Each row below is a small network's average activation on inputs in which a field has the value named, seen along a few directions.
Related values have similar rows: they may be neighbours, one step apart, or belong to one group.
Strong random noise was added to every row along 4 fixed directions; ignore it. To show where, here is one row again and again, with new noise each time:
[  93  185   80 -343  -32   30 -262  171   68   62  -33  454  271 -119
 -469  -73  231]
[  87  184   63 -283   13   44 -261  161   65 -170 -181  316  132 -155
 -496 -103  275]
[-133  181 -237  185  177   -9  151 -155 -126 -492 -154 -237 -398  -83
   40  142  208]
[-102   45   58 -127  -62   40    8  127 -183 -192  -55   95 -166  -47
   66  142  229]
[-193 -270  690 -555 -383  110  -54  623   75  -53  123  -86  140  571
  -25 -146  438]
[-169  277 -423  276  227  -93  303 -357  -94  -26  244 -128 -194   30
  173  261   51]


Sogi, 24 values:
v17: [  12  332 -237  187  449  -69  126 -196   74 -577 -418  -58  -49 -185
 -202 -157  -66]
v1: [-238 -437  300  203 -146   63   44  354  -58 -211 -128 -479 -477  226
  713   38 -118]
v4: [  26    9 -165  143  123 -115 -112 -175 -226 -222 -286  383  -29 -622
  104  313 -420]
v2: [ 107  -39  274 -343 -304   18 -300  124 -116  101 -181  420   63 -451
 -367  -23  126]
v14: [  25  136  -49   22  216  -21   65  -44   47    4  -71  232  223    0
   31  136 -341]
v13: [ 250 -149   47   -7 -152  235 -349  143  -44 -389 -131 -227 -149  141
  -33  -57  132]
v21: [-279 -267  469 -320 -397   31  159  429  -29  198  255  -70  105  309
   98  -49  197]
v18: [  66 -200  196   67  106   32 -194  100  122 -103 -347 -105  121 -313
 -383 -168 -308]
v23: [-227 -100  -91   37  -41  -32  228  -79 -312   81  -16  211 -101 -377
  318  389  -53]
v16: [ 133  197 -206 -181  216   87  -73 -167  597  123  281 -339  426  746
 -600 -552  144]
v5: [ -98   75  -67   -9   22    4   40   25 -252 -286   19   46 -194 -115
  140  161  227]
v9: [ 314  293 -271  175  217 -216 -114 -473  324  226  -49  136  281 -490
 -920 -296 -175]
v20: [ -66 -135    9  375  -30 -215  432 -111  402  459  489 -737 -161  607
  218 -208   37]
v12: [ 152  117   28 -274   17  147 -315  126  -65 -479 -379   56 -139 -262
 -263  -90  320]
v22: [-105   82  -14 -277  -15 -146  202  -35 -130  878  577  721  562   -4
  261  239 -148]
v6: [ 134  202 -173   12   -9  107 -261 -139  104 -191  -47  -70    4  -92
 -294 -121  218]
v10: [ 100 -213   39  140   67 -127 -111  191  356  -10 -143 -626 -207  417
  -96 -509  107]
v7: [  23  313 -251  283  296   12  150 -327   24 -267  -71  -28  -11  106
  149  -98  -50]
v24: [-472 -495  -38  259  -88 -116  683  -32 -280   47  154 -485 -320  250
  681  321 -154]
v3: [  23  -85  266  -49 -178  -12 -136   10  399 -265 -447 -224  106 -216
 -663 -156 -136]
v8: [ 407   74 -328  107   35  -20 -351 -112   80  346  167  189  175  -73
    3  -28 -215]
v19: [ 107 -159  251 -316 -475  170 -283  291 -268  547   15  551  -71 -289
   69   14  162]
v11: [ 268  -42  139 -127 -177   79 -220   81  -16  766  355  540  577  146
  171   -1 -408]
v15: [ 321   75   10   46  301  109 -156  -87   -5 -120 -229  286  183  -98
   11  -49 -231]
The values of Sogi form a network in which each value has 3 neighbours.
Which values are neighbours of v20? Give them in the order they are listed. -> v9, v10, v19
Which values are neighbours of v21? Give them in the order they are listed. -> v2, v23, v5
Which values are neighbours of v15? Give them in the order they are listed. -> v14, v7, v11
Which values are neighbours of v18? Give them in the order they are listed. -> v1, v4, v3

Sevez, 11 values:
j9: [-177  -52   40  -98  -40 -357  247  207 -156   -6  203   15   55  -32
  -31   33  182]
j1: [ 410  167 -220  122  -53  353 -553 -129  -80 -487 -629  -75 -476 -474
 -353 -138  350]
j4: [  64  237  240 -610   86  -87 -251  323  120  -79 -305  501  313 -523
 -834 -292  341]
j11: [-164  132 -171   27  150  102  313 -569  147 -169  164  -56  -10   49
 -101  289  129]
j5: [ 183 -124 -212   56   47  -99   31  -54  316  182  131 -153  322  295
 -221  -66 -285]
j3: [ 167  -77  141   29  -40  -15 -398   61  158   12 -297  174  148 -377
 -590 -230 -372]
j6: [ -85  117  298 -340 -173   19  -87  406    4  641  184  366  507  196
  262 -157  -72]
j2: [-164 -110   30   33  127   26  -93   57 -363  -87  108  642   84 -161
  415  445  -63]
j10: [ 356  126   66  123 -228   50 -153 -104  423 -479 -297 -862 -366  504
 -300 -612  540]
j8: [ 205  -87  145 -274 -158    2  -73  186  132  971  282  492  521 -116
 -288 -124 -416]
j7: [   5  188 -270  173  456   46 -155 -149  122 -201  -22  192  164   32
 -100   -9 -199]
The values of Sevez form 4 separate groups.
Which other values are in the same group as j5? Give them in the order they are listed. -> j3, j8
Which other values are in the same group as j4? Give them in the order they are listed. -> j9, j11
Which other values are in the same group as j1? Give them in the order they are listed. -> j10
